A small network was shown many inputs. Here are its activations along a few directions, one row for each input.
In each table, some parts of the input vary, and every possible input appears once, in random order.
Descriptions start from the smaller parts, as in this example, which fits no table here: values(3) and (point or line(11) or (line(4) and ring(8))).
Shared parts are said once, and a part with two or three values counts as separate values.

Other details of the inputs shift rows strongly along three fixed directions, in all tables alike. That doesn't count.

Rows:
row 1: [ -8   2 -10   6   6  -5  -7  -3  -4  -7   0  11]
row 2: [-3  0 -2  3 17 -4  7  9 -7 -2  0 15]
row 3: [-1 -2  0 -1  8  9  8  2 -9  4  2 -6]
row 4: [-18  -7  -7   3   5   5  -6  -6 -15  -8   0   8]
row 5: [ -7  -7  20  -3   9  -3 -22  22  -9   6 -17 -14]
row 6: [ 41  57 121 -65 -31 -34  16 -47 -16  23 -20  24]
row 7: [-11  -7   1   7   0   9  11   5  -3  10  -5   5]
row 8: [-10  -5  -8   1   9   3  -7  -4 -12  -4  -2  13]
row 9: [-19  -5   0   9  -2   8  -4  -2  -8  -3   2  12]
row 10: [  2   9  -3   2   9  -3 -10  -2   0  -7   7   4]
row 11: [ 0  0  6  6 -1 12  9  4  1  9  3 -3]
row 12: [ 7 -3 -6 -2  9  4  8  2 -4  9 -6 -3]
row 13: [-1 -8 -7 -1 11  2  8  2 -7  8 -9  5]
row 14: [  6  -2 -28 -40 -43 -14  -5  12  52 -31 -11 -23]
row 15: [ -8 -11  -6   0  17   3   9   5 -12   3  -8  13]
row 16: [  4   4  -2   5   5 -10   6   7   0  12   4  -1]
row 17: [ -5  -1  -4   7   7 -11   6   7  -5  11   1   8]
row 18: [ -9   4  -5   9   0 -10 -10  -1  -6   2   6   7]
row 19: [-3  3 -4  1  1  8 -8 -7 -9 -4  7 -6]
row 20: [ 9  8 -4  1 12 -2  7  5 -1  5  1 -2]
row 21: [ 4 -4  0 -4 18  6  6  6 -6  1 -1  3]
row 22: [-16  -9  -1   0  17   8   8   8 -20  -3   0  12]
row 23: [  5   3 -27 -39 -45 -16  -9  17  51 -19  -3 -33]
row 24: [ 95  -1   6  99  -8   7   5 -55  42   8  29 -47]
row 25: [ -5  -4  -6   1   9   4  -9  -2 -10  -8   3  11]
row 26: [-15 -10   4   9   4   9  12   6  -6   5  -3  12]
row 27: [  6 -11 -19 -47 -38  -2  12  15  47 -23 -14 -35]
row 28: [-9  1  6  6  0 11 -7 -1 -2 -3  9  4]
row 29: [  5 -11 -27 -42 -41  -2  13  14  44 -14 -18 -38]
row 30: [ -1   1  -4  -3  13   6 -10  -2  -8  -5   5   5]
row 31: [ -8   3  -1   9   3  -9 -11   3  -5  -6  12  11]
row 32: [ -9  -3  -1   8  10 -12   7   9  -6   6   2  14]
row 33: [  4   4  -6  -2   6   6 -10  -5  -6  -1   4  -2]
row 34: [-4 -2  2  6 -1 11 10  4  0 12 -1 -2]
row 35: [-6 -2 -6  5 16 -6  9  6 -8  2 -5 15]
row 36: [ 8 -1 -3 -3 12  6  6  3 -5  6 -1 -4]
row 37: [ -6  -2   1   7  13 -10   5  13  -7   2   7  15]
row 38: [-1  0 -9  4 12 -6  9  4 -4  7 -6  7]
row 39: [-13  -9  -6   0   9   5   9   2 -14   6  -6   3]
row 40: [ -7   1  -6   1   1   7  -7  -8 -11   0   2  -3]
row 41: [-7  2  1  7 -7 10 -6 -4 -2  4  3 -1]
row 42: [  2 -18 -24 -40 -44  -5  14  12  48 -22 -20 -31]
row 43: [ 10  -1 -23 -40 -38 -17   8  24  50 -11  -7 -33]
row 44: [-14   1  -5  10   4 -10  -9   2  -8  -2   7  14]
row 45: [  4  13  -6   1   6  -2 -10  -3  -3  -2   6   0]
row 46: [ 88   5   4  99 -14   7 -11 -62  40   0  33 -45]
row 47: [ 33  46 103 -58 -42 -27   2 -59 -19  21 -23  21]
row 48: [ -8  -1  -1   0   7   8  -9  -5 -10  -8   8   0]
row 49: [ -6   7   0   5   7  -7 -13   4  -2  -3  14   6]
row 50: [ -8   5 -13   4   5  -5  -7  -2  -5  -2  -1   7]
row 51: [-13  -3   3  10  -2  10  -6   0  -6  -6   7  10]
row 52: [ 4  2 -8 -1  3  4 -8 -7 -4  2 -1 -3]
row 53: [-6 -3  9  5  6 12  9  7 -1  4  4  3]
row 54: [ -2   9  -3   6  -1  -8 -11  -1  -3   4   9   0]
row 55: [ 0  3  3  4 13 -8  3 11 -1  4 10  5]
row 56: [-13  -3  -1   9  -7   8  -5  -5  -3   2   1   4]
row 57: [-21  -5  -5   0  12   7  -7   1 -22 -10   5  13]
row 58: [ -2 -12  21  -3  17  -1  -4  36 -11  14 -26 -15]
row 59: [-13  -8   6   8   6  11  10  10  -7   2   1  13]
row 60: [-13  -4  -8   3   1   5  -6  -8 -12  -3  -1   2]
row 61: [ -5  -9  -3  -2  19   5   7   9 -12  -1  -3  14]
row 62: [-3  4  3  7 -7 11 -7 -4  1  1  8 -3]
Description of these inputs: values(2) and (point or (line(5) and ring(6))).
The inputs of row 42 and row 4 match in every part but the values(2) part. If row 38 is changed in the same way as row 42 into row 4, which row does it become?
> row 50
The inputs of row 30 and row 21 match in every part but the values(2) part. If row 60 is changed in the same way as row 30 into row 21, which row does it become?
> row 39
Which other rows does row 53 become when the values(2) part takes its other values? List them by row number.
> row 28
Which other rows does row 43 become when the line(5) part takes its other values? List them by row number.
> row 3, row 11, row 20, row 36

Rows:
row 63: [ -8 -20 -53 -21 -36   2   3  29  60 -30  -3 -35]
row 64: [  2   5   3  17  17  -8 -13  -1 -14   6   6   5]
row 65: [ 11  31  58 -89 -55 -22   6 -17  14  -1 -23   2]
row 66: [  0  -3   3  15  13   4  -6  -9 -15   2   5  10]
row 67: [  3  10   4  15  17  -2 -11   1 -14   6  13   4]
row 68: [ 14   0   5  15  28   2  16   6 -10  15  -6   6]
row 69: [  1  -2   4  13  15   8  -8  -9 -16   2   7   8]
row 70: [ -1   1   1  17  10   2   0  -8 -12   6  11  15]
row 71: [  0   9   2  19  14 -10  -6   0 -11   9  12   9]
row 72: [ 26  25  71 -46 -53 -24   6 -33  15   1 -20   2]
row 73: [ 14 -23 -44  13 -39  11  -1  -1  54 -22  -3 -41]
row 74: [  1  12   3  17  17  -6  -7   0 -10   9  15   7]
row 75: [ -8   0   5  15   7  19  -3 -11 -18   5   7   4]
row 76: [  3   8  -1  12  17   2  -2  -8 -16   0  11   8]
row 77: [  1   6   1  19  15 -10  -9  -1 -12   8   8   9]
row 78: [ -4   0  10  17  11  11  -4  -3 -14  -1  10   7]
row 79: [-27  -1  -6 -18  12  -4  -1  11 -20   1  -5  25]
row 80: [ -4  -4  11  17  13  10  -7  -5 -15  -2   5   6]
row 81: [  4   4  -1  12  19   1  -5 -10 -17  -1   7   7]
row 82: [-33  -2  -3 -13  10  -1   2  18 -17  -1  -3  23]
row 83: [  6 -14  17  20  20   8  18  11 -12  14  -5  -1]
row 84: [ 20 -19   9  40  10  18  18  -9  -5  17   3 -19]
row 85: [  2   4  -3  16  16  -6  -1 -10 -14   2   6  13]
row 86: [ 31 -17 -52  12 -32  -2 -14  11  67 -26   5 -57]
row 87: [ 14 -21 -46  15 -40  12   2   0  56 -20   2 -41]
row 88: [  7  30  52 -83 -52 -25  10 -15  16   2 -20   6]
row 89: [-121  -10  -86 -116   25  -10    5  100  -20  -22  -31   37]
row 90: [ -5  -6   9  19  11   5  -6  -5 -14  -1   2   9]
row 91: [ 26 -21 -58  11 -28  -3  -4   4  61 -30   2 -46]
row 92: [-10   2   3  17   6  16   1 -10 -15   7   8   8]
row 93: [-26   8  -9 -20  15 -10   4  12 -19   1  -2  25]
row 94: [13  2  9 18 27 -3  9 16 -9 22 -4 -2]
row 95: [  9  -9   9  15  23   8  15   8 -11  17  -4   5]
row 96: [ 13  -7   2  37   1  21  -7 -23  -1   0   9 -13]
row 97: [ 23  24  68 -48 -54 -13   3 -41   8   5 -24  -4]
Describe the family of inputs behind these rows.
> line(5) and (point or ring(6))
The inputs of row 70 and row 87 match in every part but the line(5) part. If row 79 is changed in the same way as row 70 into row 87, which row does it become?
> row 73
List by row number the other rows that have the line(5) part in common with row 83.
> row 63, row 72, row 78, row 80, row 82, row 90
